Each row below holds a small network's activations on one input, seen along a few directions.
Each table varies a few parts of the input and shows all the possible inputs, shuffled.
A made-up example of a description, with smaller parts first: one of 3 separate values, together with either a single point or one of 9 places around a ring or (one of 5 places around a ring, together with one of 6 places along a line).
Shared parts are said once, and a part with two or three values counts as separate values.

Other details of the inputs shift rows strongly along three fixed directions, in all tables alike. That doesn't count.

Table:
R1: -13, 39, -2, -13, 6, -16, -25, 8, -28, -7, -6
R2: -17, 16, -5, -5, 8, -19, 6, 8, -22, -7, -5
R3: -1, 2, 1, 5, -2, -10, 1, 2, -8, -8, -1
R4: 5, -1, 17, -23, -5, -11, 10, 18, -13, 19, 5
R5: -5, 1, -18, -3, 13, 22, -1, -5, 20, -4, -3
R6: -12, 12, -24, 0, 0, 16, -3, -6, 19, 5, 6
R7: 19, -20, 35, 3, -7, -17, 5, 8, -12, 3, -7
R8: 6, -11, 15, 22, -5, -15, -1, -13, -20, -8, -3
R9: -10, 2, -2, 4, 6, -6, 2, -3, -3, -17, -4
R10: -18, 23, -26, -16, 13, -1, 3, 14, 3, 0, 3
R11: -3, 5, -5, 10, 5, -4, 0, -1, -6, -7, -4
R12: -21, 32, -37, -15, 10, 2, 3, 13, -3, 7, 3
R13: 5, -6, -15, 8, -2, 31, -6, -19, 30, 1, 4
R14: 0, 5, -23, 1, 4, 22, -3, -2, 19, 2, 0
R15: 18, -22, 22, -12, -7, 1, 3, 5, 3, 15, 1
R16: 11, -2, 12, 20, -1, -17, 1, -12, -26, -12, -7
R17: 3, -14, -13, 13, 7, 34, -7, -15, 34, -10, -5
R18: 6, -10, 15, 29, -6, -8, -2, -17, -16, -11, 0
R19: 7, -10, 20, -56, -18, 4, 11, 40, 26, 46, 8
R20: 5, -14, 5, 21, -5, 10, -5, -15, 9, -11, 5
R21: -16, 21, -3, -6, -2, -27, 6, 4, -20, -2, 6
R22: 11, -25, 19, -5, -10, 3, 0, 4, 13, 6, 4
R23: 13, -17, 18, -5, -10, 6, 2, 5, 7, 12, 4
R24: -3, 6, -5, 2, 3, -10, 2, -2, -15, 1, 2
R25: 12, -10, 0, 22, 7, 11, -5, -17, 6, -12, -6
Each input here is: either a single point or (one of 4 places along a line, together with one of 6 places along a line).
Q: Which other rows does R16 become when the place on the line of 4 takes its other values? List them by row number.
A: R3, R12, R14
Q: Which other rows does R23 become when the place on the line of 6 takes its other values? List them by row number.
A: R7, R14, R17, R19, R24

Table:
R26: 2, 0, 35, -28, -15, -30, -1, 20, -26, 23, -9
R27: -13, 2, 3, 3, -4, -24, 8, -1, -20, -1, 12
R28: 13, -26, 19, 4, -3, 3, -7, -7, 7, -12, -11
R29: 4, 3, -5, 14, -5, 16, -12, -6, 7, -10, 0
R30: -3, 7, 0, 2, -8, -30, 9, 3, -20, 1, 7
R31: -2, 13, -10, -32, 2, 14, -2, 29, 12, 17, 4
R32: -7, -1, 4, 0, 1, -16, 17, 14, -26, 7, 5
R33: -4, 13, 12, -10, 4, -39, 28, 16, -46, 9, -5
R34: 12, -18, 17, -13, -13, 23, -8, 8, 32, 4, 1
R35: 1, -7, -10, -37, 2, 22, -2, 34, 30, 19, -3
R36: -11, 10, -14, 2, -5, 13, -15, -3, 11, 5, -5
R37: -13, -7, -12, 7, 2, 14, 8, -7, 14, -2, 8
R38: 0, 17, 6, 21, 8, -26, -6, -19, -44, -25, -6
R39: 5, 4, 35, -26, -17, -28, 4, 28, -24, 12, 0
R40: -18, 31, -48, -7, 14, 8, 11, -8, 12, 2, 3
R41: 8, -29, -10, 23, -6, 32, -6, -14, 33, -1, 12
R42: -3, -14, 14, 36, -3, -16, 10, -17, -25, -18, 1
R43: 20, -13, 38, -8, -12, -39, 21, 8, -29, 12, -7
R44: 12, -24, 9, 23, -12, 32, -22, -31, 29, -6, -9
R45: 1, -18, 20, -21, -14, -13, 11, 22, 0, 22, 13
R46: 13, -17, 23, 7, -4, 4, -9, -11, 8, -12, -4
R47: 24, -36, 21, 51, -19, 25, -26, -32, 19, -15, -14
R48: -2, -4, 18, 16, -5, -25, 19, -5, -20, -9, -5
R49: 3, 6, -21, 6, 10, 30, -13, -12, 16, -8, 0
R50: -9, 19, -21, 20, 12, 7, -12, -25, -8, -26, -2
R51: 14, -15, 5, 45, -4, 15, -23, -39, -3, -17, -13
R52: 9, -13, -2, 1, -10, 32, -18, 1, 30, 15, -6
R53: 5, -13, 30, -16, -5, -25, 2, 9, -16, -4, -10
R54: 25, -22, 14, 17, -8, 0, 10, -13, 2, 1, -6
R55: -15, 25, -32, 7, 11, 12, -16, -19, -4, -2, -6
R56: -6, 2, -15, 2, 7, 12, 15, -8, 11, 1, -1
R57: -16, 26, -48, 19, 8, 0, 0, -13, -2, -10, 10
R58: 9, -13, 4, -11, -4, 31, -11, -5, 35, 0, 1
R59: 17, -12, 44, -11, -10, -31, 3, 27, -27, 6, -6
R60: 5, -23, -5, 11, -2, 31, -13, -13, 39, -17, -7
R61: 5, -21, 25, -28, -4, -7, 20, 22, -6, 27, 6
R62: 0, -4, -11, 16, -7, 2, 1, -17, 12, -6, 8
R63: 14, -10, 26, -13, -12, 2, -5, 4, 0, 5, -1
R64: -8, 11, -6, -19, 3, 4, -3, 19, 11, 3, 1
R65: 5, -5, 3, 4, 7, -8, -5, -2, -15, -11, -11
R66: 1, 17, 11, -10, 0, -15, -3, 19, -18, 11, 2
R67: 10, -10, 1, 32, -8, -2, 7, -21, 6, -14, -5
R68: -6, 9, -18, -10, 6, 18, -8, 14, 21, 1, 1
R69: 0, 8, 9, -18, -1, 5, -7, 5, 11, 10, 4
R70: -25, 29, -33, 12, 4, 9, -16, -16, 1, -8, -4
R71: -12, 36, -14, -20, 9, -16, 0, 13, -32, 5, 2
R72: 9, -6, 31, -34, -15, -5, 0, 18, 1, 16, 2
R73: -6, 13, -26, -43, 3, 5, 11, 20, 16, 32, 14
R74: -13, 17, -33, 5, 6, 1, 2, -19, 5, -5, 11
R75: 5, -21, -4, -18, -7, 22, 4, 18, 27, 26, 15
R76: 5, -1, -14, 13, -4, 7, 9, -3, 15, 0, -1
R77: -27, 45, -35, 27, 11, -9, -11, -25, -29, -34, 1
R78: -7, -3, 25, 14, 0, -42, 18, -6, -52, -8, 1
R79: -2, 0, -2, 1, 1, 12, -9, -2, 18, -10, -1
R80: -18, 15, -20, -40, 7, 10, 22, 20, 20, 24, 5
R81: 26, -16, 39, 9, -7, -4, -9, -3, -9, 3, -3
R82: 16, -35, 4, 11, -5, 26, -2, -12, 23, 8, 11
R83: 12, -23, 24, 13, -3, 0, -9, 0, 12, -11, -9
R84: -5, 13, -38, -22, 6, 14, 5, 7, 17, 20, 13
R85: -22, 21, -38, 7, 15, 8, -8, -6, 4, -22, -5
R86: -21, 37, -15, -17, 6, -19, 1, 17, -23, -4, 2
R87: -12, 15, 0, -37, 12, -16, 3, 27, -5, 12, -3
R88: 7, -17, 26, -10, -4, -6, -3, 13, 12, 0, -6
R89: 2, -2, 2, 22, 1, -12, 17, -3, -19, -7, -6
R90: 6, -6, -17, -30, -7, 17, 7, 24, 31, 31, 13
R91: -10, -2, -23, -8, 11, 22, 11, 4, 10, 12, 9
R92: 1, 15, -8, 29, 2, -3, -11, -16, -23, -21, -3
R93: -15, 22, -34, 11, 6, 3, 9, -14, 11, -8, 2
R94: 16, -29, 11, 13, -1, 24, -13, 1, 35, -6, -8
R95: -5, 21, -13, 1, 8, 1, -8, -11, -16, -9, 0
R96: 19, -10, 48, 21, -14, -28, -6, 2, -29, -6, -5
R97: -18, 9, -16, -1, 6, -5, 15, 12, -13, 5, 8
R98: 10, -14, 12, -47, 5, 13, 0, 38, 28, 31, -2
R99: 11, -12, 20, 22, 9, -16, -8, -15, -18, -20, -12
R100: 22, -23, 6, -4, -12, 16, 11, 9, 29, 17, -1
R101: 18, -15, 24, -12, -2, 1, -4, 12, 1, 7, -4
R102: -13, 13, -21, 3, 9, -3, -5, 6, -5, -14, -7
R103: 22, -27, 9, 32, -9, 35, -18, -19, 30, -18, -4
R104: -5, 4, -11, -30, 7, 10, 22, 17, 12, 24, 1
R105: -18, 18, -27, -37, 6, 9, 23, 36, 17, 27, 5
R106: 16, -17, 16, 12, -9, 27, -16, -7, 33, 0, 1
R107: -18, 32, -20, -9, 7, -27, 18, -2, -21, 0, 1
R108: 25, -21, 31, 1, -6, 15, -12, -6, 16, 7, -1
R109: -7, 15, -14, 19, 4, 18, -16, -18, 16, -14, 3
R110: -5, 0, -9, 30, 7, -14, 1, -28, -28, -15, 8
R111: -5, -1, 21, 16, -3, -48, 10, -11, -54, -9, 7
R112: -4, -3, -10, 11, 1, 11, 14, -4, 15, -3, -2
R113: 8, -24, 37, 16, -12, -32, 7, -13, -30, -5, 6
R114: -17, 27, -33, 6, 19, 9, -10, -14, 0, -19, 0
R115: -38, 35, -43, 12, 22, -7, 11, -19, -23, -15, 9
R116: 1, 13, 11, 14, 3, -12, -9, -14, -18, -11, -1
R117: -6, 18, 0, -37, 10, -12, 2, 25, -11, 14, 1
R118: 5, -10, 20, -54, -1, -10, 6, 38, 2, 26, -6
R119: 24, -31, 26, 29, -15, -12, 1, -27, -5, -10, 1
R120: -12, 22, -10, 4, 16, -24, -2, 11, -27, -11, -7
R121: -16, 15, -23, -3, 19, 7, -8, -7, 11, -12, -3
Q: The inputs of R28 and R60 match in every part but one. If R26 is changed in the same way as R28 into R60, which row does it become?
A: R70
Q: The inputs of R89 and R56 match in every part but one. If R92 is changed in the same way as R89 into R56, which row does it become?
A: R63
Q: The inputs of R29 and R95 match in every part but one. If R76 is changed in the same way as R29 into R95, which row does it become?
A: R43
Q: Describe the family of inputs behind these rows.
A: one of 8 places around a ring, together with either a single point or one of 5 places around a ring or one of 6 places along a line
Q: Start at R76 and move only the place on the ring of 5, one step at a time. The first step leads to R57. Which rows follow, in order?
A: R41, R97, R105
Q: Which other rows does R75 become when the place on the ring of 8 takes its other values? List them by row number.
A: R27, R41, R45, R82, R110, R111, R113
Q: Which other rows does R42 become when the place on the ring of 5 takes its other values? List them by row number.
A: R30, R45, R67, R112
Q: Start at R60 and move only the place on the line of 6, one step at a time. The first step leads to R88. Which rows follow, in order?
A: R79, R34, R77, R109
